A small network was trained on invented records. Each row is its activation on one of them, seen along a few directions.
Records have a field called LUNU. Each example row is followed by its value.
The word absent means that the record has no LUNU.
Other fields move the rows too, some of them a lot.
(in the rows, 500 means zero)
Strong random noise was added to every row along 9 fixed directions; ignore it. To show where, here is one row again and again, with new noise each time:
[451 616 634 593 340 364 401 304 557 491 661 639 590 332 284 382 597 570
 842 370 414 232 680 571 659 432 632 328 339 557]
[413 457 552 517 570 653 459 498 411 496 757 490 465 694 581 481 440 346
 445 547 595 569 387 500 287 448 622 466 658 332]
[572 651 658 699 519 538 360 600 408 397 394 683 437 607 477 373 634 509
 540 609 396 521 512 427 532 435 536 312 498 522]
[698 490 581 550 508 627 400 567 375 419 402 460 582 622 440 473 758 490
 468 649 543 509 470 427 563 546 579 404 696 502]
[320 380 575 487 530 608 373 606 408 497 481 446 486 598 576 453 682 504
 419 490 414 494 452 569 324 263 461 323 649 518]
[632 420 400 316 420 395 541 721 532 482 335 480 617 458 528 459 390 540
 529 483 472 556 448 551 682 559 386 552 580 564]
[589 470 452 639 253 455 405 292 416 562 488 422 730 410 396 589 810 590
 655 598 435 252 688 395 672 611 552 508 209 608]
[372 589 578 729 517 551 326 507 358 439 687 664 359 687 717 405 305 401
 504 579 376 672 455 469 215 398 678 347 328 394]
[397 468 563 628 345 386 298 333 486 508 552 475 672 248 384 519 675 643
 630 333 436 411 826 558 479 451 667 367 270 655]
[297 762 714 702 515 433 520 683 628 565 423 902 431 499 289 330 712 515
 692 488 418 201 556 456 710 360 194 363 386 496]
[483 376 322 596 366 469 398 717 379 575 311 468 644 565 761 584 499 532
 398 668 386 630 505 408 432 620 378 562 182 542]

[497 483 623 608 571 590 355 543 480 494 560 512 624 482 397 529 667 488
 445 451 673 601 653 500 384 608 667 415 586 476]  lig
[137 715 638 656 541 302 493 528 741 554 748 836 420 265 413 368 207 489
 742 212 505 448 629 615 394 463 518 407 212 422]  pafa
[555 559 452 555 435 397 555 582 515 505 300 580 466 440 492 531 492 555
 432 513 418 513 618 391 667 479 301 626 366 635]  mifes
[358 577 509 521 546 605 661 533 524 602 394 521 417 604 470 492 736 464
 496 696 441 178 288 416 560 407 157 534 505 424]  pafa
[527 396 369 526 368 539 451 649 405 591 523 535 583 739 742 507 437 400
 557 739 424 504 333 450 485 631 421 530 296 386]  tida
[709 468 501 453 472 584 571 329 470 478 552 365 563 538 325 595 648 451
 457 568 674 437 567 394 669 625 590 650 697 513]  lan
[540 504 360 426 521 449 584 356 436 410 547 369 369 469 678 571  70 491
 351 492 430 716 457 467 352 481 582 680 421 532]  sunim
[278 534 546 716 484 523 401 683 463 593 449 698 429 657 650 488 552 463
 460 577 386 510 512 433 373 444 333 436 243 472]  tida
[294 295 548 434 473 515 229 781 467 506 476 494 660 512 669 376 543 544
 567 384 397 609 445 746 261 397 590 167 538 484]  vibi
[434 580 583 665 531 550 339 633 431 466 482 609 471 620 669 385 463 472
 583 645 406 544 334 523 313 545 584 284 354 361]  sunim
[777 585 505 518 448 451 508 462 543 457 378 458 695 333 320 514 639 578
 632 574 631 381 551 449 735 771 556 549 484 505]  dod
[809 624 431 412 449 496 766 412 570 533 503 522 572 564 287 499 568 438
 658 679 621 236 369 369 936 705 386 697 576 433]  absent
[297 515 498 433 611 551 697 449 600 599 651 515 340 552 444 561 391 387
 359 385 626 463 515 444 468 376 332 715 629 458]  koz
[555 343 417 249 496 498 657 510 565 558 470 331 519 467 402 592 497 496
 380 386 630 484 541 494 654 466 349 737 762 590]  koz
[252 377 348 420 397 414 579 422 523 629 552 418 471 463 623 554 420 539
 498 447 341 380 486 557 451 338 340 569 280 560]  absent
[729 575 576 650 635 637 475 633 406 423 292 530 431 634 461 557 625 464
 231 648 631 734 576 291 543 612 495 597 664 541]  lan
[548 753 579 683 398 379 422 412 580 455 579 776 511 453 413 337 416 510
 915 580 339 290 481 519 684 627 608 315 144 423]  muzor
[467 670 642 534 503 433 562 409 563 439 591 721 278 539 368 378 367 454
 600 415 401 411 536 491 651 310 457 463 567 543]  konu
[154 358 478 457 516 557 464 437 518 575 464 289 578 347 530 580 768 592
 431 445 469 311 508 617 266 332 383 422 476 511]  dod
[514 680 650 554 505 454 523 525 536 440 447 756 271 607 428 318 432 474
 612 482 305 402 449 482 687 291 388 379 554 561]  konu
[455 792 656 779 569 536 511 464 429 421 445 807 124 705 551 410 449 446
 438 597 268 502 511 323 504 240 364 457 380 551]  luvad
[661 285 251 499 369 642 491 644 318 614 485 355 681 809 808 661 508 361
 383 859 550 585 308 344 461 780 426 695 361 355]  luvad
[ 87 439 542 610 578 617 559 336 602 675 640 430 513 362 329 688 831 492
 352 389 627 256 691 452 353 382 316 601 433 502]  muzor
[680 617 601 656 506 606 484 645 473 512 466 686 550 717 419 460 678 392
 564 683 608 426 419 347 662 701 475 482 541 374]  vibi
[786 330 455 433 422 554 339 558 418 457 453 326 786 492 508 540 613 514
 519 564 635 648 537 538 512 785 768 446 601 495]  lig
[417 403 334 411 487 453 621 389 521 535 554 328 491 367 587 678 283 481
 264 372 574 652 636 468 399 495 483 767 450 558]  mifes

Here are new rows. What is LUNU for each?
[575 624 497 621 319 404 488 178 431 462 684 589 356 562 547 487 298 473
 668 493 292 410 577 417 584 421 638 533 231 563]  luvad
[518 458 399 332 337 418 574 621 608 641 638 553 722 538 537 361 372 424
 911 621 514 196 175 618 684 731 410 470 369 271]  pafa
[648 457 552 475 670 595 413 504 394 327 312 348 375 467 540 574 521 564
 154 429 533 889 640 474 308 413 648 502 794 660]  lig
[451 563 539 702 525 398 453 548 572 538 501 640 540 328 403 625 385 514
 350 343 676 726 864 398 477 665 530 662 308 575]  konu
[551 205 347 261 486 663 408 745 370 535 504 302 677 749 799 462 464 403
 491 692 520 670 131 617 333 648 572 377 720 299]  konu
[501 441 652 425 519 585 353 742 547 525 516 588 678 576 407 309 740 476
 744 538 602 394 355 666 544 576 564 218 732 343]  lan
[600 610 653 574 674 550 501 514 530 413 421 534 428 441 290 527 561 516
 301 361 689 680 724 399 544 508 578 563 746 601]  koz
[361 617 522 660 449 488 532 380 565 607 787 677 515 535 472 512 401 375
 640 522 580 376 562 449 483 618 532 565 237 342]  tida
[596 546 523 480 504 427 576 128 532 419 535 337 485 224 238 619 603 628
 429 302 571 452 812 476 599 401 643 609 583 707]  absent
[670 429 448 471 435 479 459 228 392 386 384 243 482 354 478 617 571 610
 338 404 418 592 707 446 511 401 667 559 554 743]  mifes
[455 739 506 612 644 432 556 511 584 407 515 627 393 352 545 489 202 497
 461 491 583 697 505 490 337 625 565 561 386 382]  dod
[379 502 526 366 593 485 462 747 530 398 207 477 484 436 596 345 523 612
 489 499 323 486 313 670 435 324 356 275 632 527]  dod
[248 687 726 613 693 536 487 750 615 512 492 787 348 537 444 323 508 458
 548 471 525 429 391 556 405 369 319 331 568 361]  sunim
